These are the activations of a small neural network, seen along a few directions. Each row is one input.
In each table, some parts of the input vary, and every possible input appears once, in random order.
A made-up example of a description, with smaller parts first: one of 5 places around a ring, together with either a single point or one of 9 places around a ring or (one of 3 separate values, together with one of 4 places along a line).
Shared parts are said once, and a part with two or three values counts as separate values.
(in the rows, 128 means zero)

Rows:
r1: [125 109 142 117 105 107 163 166 118 131 147 131 126 106 143 131 164 162]
r2: [ 90 158 108 121  66 150 121  87 127 127 120 143 134 143 129  98 137 119]
r3: [132 110 141 129 156  98 172 152 107 143 144 131 134 107 124 135 155 122]
r4: [149 148 126 136 142 127  89  95 169 115 111 133 132 157 126 151 108 105]
r5: [122 141 116 145 160 144  93  99 164 127 134 144 128 134 155 144 102  89]
r6: [114 149 117 121 141 221  90 153  50 105  92  79 105 139 130  90  86 119]
r7: [124 130 124 142 128 142 130 109 112 119 139 122 119 136 157 142 141  73]
r8: [120 121 130 112 159 178 124 198  40 122  99  94 126 118  96  88 101 163]
r9: [123 122 118 112 114 102 174 132 116 137 137 145 138 117 121  97 159 160]
r10: [100 138 122 109  97 106 159 130 121 149 125 151 148 115  97  93 152 168]
r11: [165 129 146 143 110 132  92  92 164 115 115 137 119 143 128 161 110 114]
r12: [155 114 146 132 150  81 124 141 164 158 118 134 145 120 101 152 110 155]
r13: [132  97 143 118 152  95 147 150 138 135 147 120 132 111 127 138 133 141]
r14: [129 113 152 129 180  86 142 151 158 129 146 140 141 108 122 138 109 135]
r15: [121 151 101 135  98 155 126 113 117 121 148 132 117 139 155 139 149 103]
r16: [124 116 128 130 124 140 106 108 143 109 141 111 117 140 161 145 119  92]
r17: [110 142  90 139  89 149 130  99 129 113 120 119 108 154 140 108 149 122]
r18: [168 117 154 134 132  92 123 129 167 149 120 138 137 117  91 155 120 163]
What is each input in this table made of? -> one of 2 separate values, together with either a single point or one of 8 places along a line
The inputs of r18 and r11 match in every part but the choice among 2 separate values. If r8 is changed in the same way as r18 into r11, which row does it become? -> r6
Which other rows does r12 become when the place on the line of 8 takes its other values? List them by row number. -> r1, r3, r9, r10, r13, r14, r18

Rows:
r19: [162 120 135 151  94 108 117  83 170 141 134 142 131 141 133 171 135  92]
r20: [144 143 142 122 110 117 145 144 122 154  91 137 144 130  78 106 137 174]
r21: [133 107 125 122 129 121 159 154  67 156 143 112 131 108 114 123 161 139]
r22: [140 129 148 139  80 105 136  96 176 112 144 145 122 139 159 159 155 102]
r23: [123 119 111 129 140  97 112  98 179 138 141 139 133 127 119 139 122 143]
r24: [133 128 153 128 178 107 102 126 168 137 130 142 143 121 123 146  90 117]
r25: [117 137 117 126 130  94 125  88 156 156 134 154 154 129 107 125 128 123]
r26: [ 99 151 117 129 144 228  76 136  64  92  98  84 108 153 152  97  73  78]
r27: [102 147  77 123 106 230  80 110  65  90 110  84  99 159 153  90  97 103]
r28: [144  88 120 126 136 120 150 157  96 132 150 101 114 109 125 134 148 158]
r29: [103 141 132 121 110  95 142 104 164 121 145 156 142 126 141 118 150 127]
r30: [155 135 166 125 156 120 122 170 134 131  91 130 132 126  86 129 100 165]
r31: [102 131 124 124 128  96 167 130 143 123 154 156 138 117 149 115 162 130]
r32: [134 116 144 128 201 108 134 151 145 136 140 139 137 108 127 142 106 121]
r33: [112 114 135 118 106 118 167 161  95 123 150 130 127 113 148 118 170 142]
r34: [ 90 165  83 128  97 233  89 105  45 105 103  97 110 152 144  82 109  89]
r35: [ 82 166  99 116  79 214 112 122  74  86 120 109 111 151 163  86 126  97]
r36: [123 144 149 112  92 109 157 150 133 128 101 147 133 127 112 105 148 175]
r37: [165 110 129 150 105 109 105  94 184 125 135 124 117 141 145 184 132 112]
r38: [145  97 155 124 179 127 138 177  91 126 134 104 125 104 120 143 118 131]
r39: [118 127 108 126 154  92 159 118 130 160 147 150 146 116 113 121 144 127]
r40: [150 129 133 122 119 114 132 152 143 135  96 125 124 127  89 116 127 187]
r41: [170 119 164 152 138 115  99 119 174 126 128 128 127 133 147 188  99  92]
r42: [125 108 105 132 162  98 147 125 154 139 155 136 126 114 125 135 136 148]
The inputs of r28 and r21 match in every part but one. If r27 is changed in the same way as r28 into r21, which row does it become? -> r34
What is each input in this table made of? -> one of 4 places along a line, together with either a single point or one of 5 places along a line
A walk changes only the place on the line of 4. It starts at r22 and steps to r19. List the rest of the walk in order. -> r37, r41
Which other rows agree with r24 in the place on the line of 4? List them by row number. -> r26, r30, r32, r38, r41

Rows:
r43: [116 149 112 112 128 187 122 169  50 130  71  95 119 138  85  67 108 172]
r44: [107 171 118 135  65 159  87  67 163 105 113 144 127 164 164 128 117  82]
r45: [143 158 114 147 102 174  60  77 166 117  97 123 119 165 130 145  81  94]
r46: [126 126 108 150  68 164  94  64 140 103 148 114 109 156 185 156 136  57]
r47: [152 126 141 148 144 173  66 102 153  94 123 106 107 150 165 173  72  61]
r48: [102 126  99 110  90 185 156 161  25 113 135  92 109 124 138  87 164 137]
r49: [182  88 191 139 191  36 156 170 184 163 142 149 147  92  99 188 131 154]
r50: [135  94 136 125 188  33 176 133 178 171 176 167 157  93 116 153 147 142]
r51: [123 121 137 113 164 191 120 204  35 110 104  80 112 119 122  96  99 148]
r52: [137 126 157 121 111  32 174 127 212 149 135 179 151 115 103 138 167 181]
r53: [ 73 132  90 106 165 184 141 161  32 121 138 104 122 109 131  67 128 135]
r54: [ 89 166 115 106  91 181 150 153  56 110  96 123 126 137 116  55 143 152]
r55: [161  87 143 137 120  27 189 132 182 156 171 160 138 100 128 172 191 163]
r56: [100 138  95 143 144 160  83  69 145 105 155 123 122 147 175 141 102  50]
r57: [174 112 163 127 149  34 145 132 199 172 116 161 155 111  63 154 132 192]
What is each input in this table made of? -> one of 3 separate values, together with one of 5 places around a ring
The inputs of r48 and r55 match in every part but the choice among 3 separate values. If r43 is changed in the same way as r48 into r55, which row does it become? -> r57
Which other rows does r46 become when the place on the ring of 5 takes its other values? List them by row number. -> r44, r45, r47, r56
Which other rows does r44 become when the choice among 3 separate values takes its other values? List them by row number. -> r52, r54

Rows:
r58: [ 98 135  72 121 110 135 132  87 119 129 153 147 134 142 133 110 142 117]
r59: [123 139  98 143  70 151 103  84 131 129 111 125 124 151 129 126 131 125]
r60: [100 156 118 124  94 151 164 135  88 127 124 135 132 124 133  85 162 122]
r61: [154 136 132 154  91 159  71  76 197  89 119 124 101 166 173 169  83  76]
r62: [120 132 101 128  84 142 104  72 111 145 137 122 137 148 115 116 132 107]
r63: [128 135 128 135 155 209  86 160  67 108  74  80 110 137 107 113  86 127]
r64: [151  76 146 137 176  45 173 132 168 149 190 153 137  82 133 181 165 123]
r65: [ 96 123 103 115 189 185 104 157  60 110 126  79 114 123 127  84  82 135]
r66: [140 128 116 130 151 209  87 167  77 104  86  69 103 140 112 116  87 140]
r67: [119 149 125 126  77 158 143 111  81 130 106 115 124 146 114  91 146 110]
r68: [141 121  96 123  74 143 107  80 141 117 141 118 108 141 141 137 143 141]
r69: [132 118 159 116 169  27 160 139 209 155 127 179 159 103  92 125 143 192]
r70: [103 141  77 131 108 153 120  87 114 149 141 133 131 136 136 110 136 115]
r71: [ 82 142 106 113 111 136 163 134  93 106 131 125 123 129 149  77 166 138]
r72: [ 94 150 105 116 104 141 171 132  89 111 133 146 126 137 135  84 161 123]
r73: [179  79 157 142 158  48 162 133 155 167 166 133 146 105 116 188 153 123]
r74: [129 131 120 118 166 200  94 155  50 131  81  87 115 132 102 105  80 115]
r75: [115 133 151 115  91 178 122 167  71 106 108 105 118 130 131 112 130 142]
r76: [113 145 131 111 125 161 136 180  68 124 136 121 134 117 132  94 131 134]
r77: [137 142 149 153 100 169  61  70 175  90 113 129 114 160 173 168  81  58]
r78: [141  61 144 133 177  41 168 141 171 151 190 143 135  87 142 167 165 137]
r79: [144 125 157 120 165  32 166 141 214 163 122 189 163 105  80 136 133 189]
r80: [117 138 139 107 101 165 135 168  56 133  99 115 126 130 127 103 129 129]
r81: [ 88 143 122 109 125 158 146 159  66 106 147 122 128 109 141  92 139 127]
r82: [178  83 157 150 158  50 150 144 162 157 160 133 129 105 123 199 153 140]
r83: [148 131 163 126 165  41 159 138 204 175 121 184 164 105  81 139 132 186]
r84: [162  79 148 142 177  54 170 143 160 168 177 150 140  90 134 181 158 133]
r85: [ 85 130  75 117 116 131 127  91 120 122 150 126 130 131 146 100 151 133]
r86: [104 140 104 119 187 195 107 150  53 107 122  92 116 117 116  91  84 117]
r87: [117 154 122 150 132 168  79  80 163 116 131 136 123 153 178 153  92  48]
r88: [137 123 139 108  91 168 127 170  82  98 124  99 113 128 145 118 144 160]
r89: [ 84 131 123 101 133 146 145 171  71 104 138 113 127 116 154  85 141 147]
r90: [163 137 168 122 143  38 154 140 191 179  96 171 171 120  69 143 131 184]
r91: [ 89 135 114 134 135 148  86  78 174 101 156 120 112 147 176 147 108  65]
r92: [165 136 174 132 143  38 136 142 205 165 103 165 150 116  71 156 130 192]
r93: [132 143 117 134  58 158 144 134 118 107 101 110 105 150 133 107 154 146]
r94: [188  71 151 144 146  47 165 147 183 152 162 128 122 106 127 203 152 143]
r95: [128 139 113 121 186 196  97 167  60 123 112  93 122 122 109  95  81 121]
r96: [113 150 120 140 135 149  89  78 171  97 145 148 123 160 176 160  94  47]
r97: [140 146 136 151 107 161  67  63 160 113 115 125 130 166 162 152  78  37]
r98: [120 152 130 140  65 160 141 129 103 111  89 122 116 147 128 103 153 133]
r99: [178 118 167 123 131  32 155 144 227 157 110 166 140 116  74 155 132 200]
What is each input in this table made of? -> one of 6 places along a line, together with either one of 2 separate values or one of 5 places along a line
The inputs of r61 and r91 match in every part but the place on the line of 6. If r94 is changed in the same way as r61 into r91, which row does it become? -> r78
The inputs of r59 and r70 match in every part but the place on the line of 6. If r98 is changed in the same way as r59 into r70, which row does it become? -> r60
Which other rows agree with r97 in the place on the line of 6? List them by row number. -> r62, r67, r73, r74, r80, r90
Which other rows does r69 become when the choice among 2 separate values takes its other values? List them by row number. -> r78
Which other rows does r86 become when the place on the line of 6 takes its other values? List them by row number. -> r63, r65, r66, r74, r95

Rows:
r100: [119 126 128 125 133  74 120  92 205 140 160 166 146 115 141 156 134 129]
r101: [132 131 149 115 151  45 166 138 173 179 126 174 166  99  67 116 146 197]
r102: [143 125 131 146  97  77 144 104 203 139 150 164 130 130 158 175 156 123]
r103: [152 133 151 144 102  63 166 109 215 131 125 173 132 136 122 154 160 142]
r104: [104 132 119 125 115 133 178 151  89 114 151 138 126 116 165 106 172 117]
r105: [140  95 114 144 195 102 124 111 146 154 153 128 132 119 125 155 109 101]
r106: [182 109 175 121 159  61 157 180 150 170 109 148 149 102  67 158 130 191]
r107: [ 90 149  77 122 142 238  88 147  46  91  91  72  98 149 134  73  88 124]
r108: [174 100 160 144 142  94 113 139 184 133 150 131 127 115 139 196 116 125]
r109: [143 119 103 147 119  94 157  92 151 149 157 149 131 125 143 155 164 100]
r110: [148 103 141 141 173  81 106 122 201 142 148 143 137 119 145 173 101 123]
r111: [ 95 113 128 117 188 136 149 172  86 124 146 111 126 108 145 111 119 115]
r112: [113 119 100 129 153  93 136  83 151 150 167 151 144 114 122 137 139 107]
r113: [169  93 133 147 165 114 129 127 130 144 155 117 125 114 121 176 125 103]
r114: [ 75 186 100 114  94 233  66  96  73  96 100 110 125 167 145  76  85  72]
r115: [ 95 172 114 134 135 239  53 115  66  93  79  90 114 166 148  95  65  68]
r116: [185 111 179 138 147  76 137 144 193 123 124 143 130 121 105 177 121 145]
r117: [129 134 148 123 137  59 145  96 218 131 136 174 148 120 108 136 139 149]
r118: [155 129 149 133 118  50 182 151 173 177 114 172 154 112  78 130 168 189]
r119: [ 73 166  65 107 103 228  99 123  51  95 112  95 110 153 133  56 111 131]
r120: [156 110 165 130  99  56 146 115 192 129 129 143 135 128 112 156 156 154]
r121: [160 115 161 136 177  63 131 126 212 131 123 154 139 124 113 154 106 144]
r122: [120 166 130 137 110 249  61 126  53  88  82  84 103 157 147 111  76  73]
r123: [159 114 160 122 187  48 155 164 163 180 111 157 157 104  71 135 114 192]
r124: [ 96 161  66 122  73 233 120 126  49  96 101  94  97 159 149  70 129 126]
r125: [108 103 140 114 113 126 158 154  76 115 154 115 125 113 153 111 167 134]
r126: [147 100 148 135  95  71 124 109 181 138 154 133 133 124 145 175 152 136]
r127: [102 136  85 115  75 220 103 128  42  97 105  77  93 150 139  75 127 138]
r128: [103 160 118 124  67 227  72 102  61  96  95  89 108 164 153  93 101  80]
r129: [118 142  94 123 117 244  94 156  34  89  96  68  86 142 134  89 102 131]
r130: [ 72 136 115 108 147 130 156 145  85 116 160 139 138 107 144  89 145 124]
r131: [156 108 164 117 115  43 163 153 154 173 116 148 153 109  75 138 163 195]
r132: [126 107 149 116 159 152 155 187  70 114 148 105 118 102 145 129 136 122]
r133: [ 96 183 101 129  63 242  89  99  70  94  89 107 114 173 162  90 101  65]
r134: [145  93 121 138 116  89 138  99 133 147 161 120 132 121 129 157 157 115]
The inputs of r125 and r132 match in every part but one. If r128 is changed in the same way as r125 into r132, which row does it become? -> r122
What is each input in this table made of? -> one of 5 places around a ring, together with either one of 2 separate values or one of 5 places along a line
Which other rows does r103 become when the place on the ring of 5 takes its other values? List them by row number. -> r116, r117, r120, r121
Which other rows does r100 become when the place on the line of 5 takes its other values? List them by row number. -> r101, r112, r117, r130
Which other rows does r129 become when the choice among 2 separate values takes its other values? List them by row number. -> r122
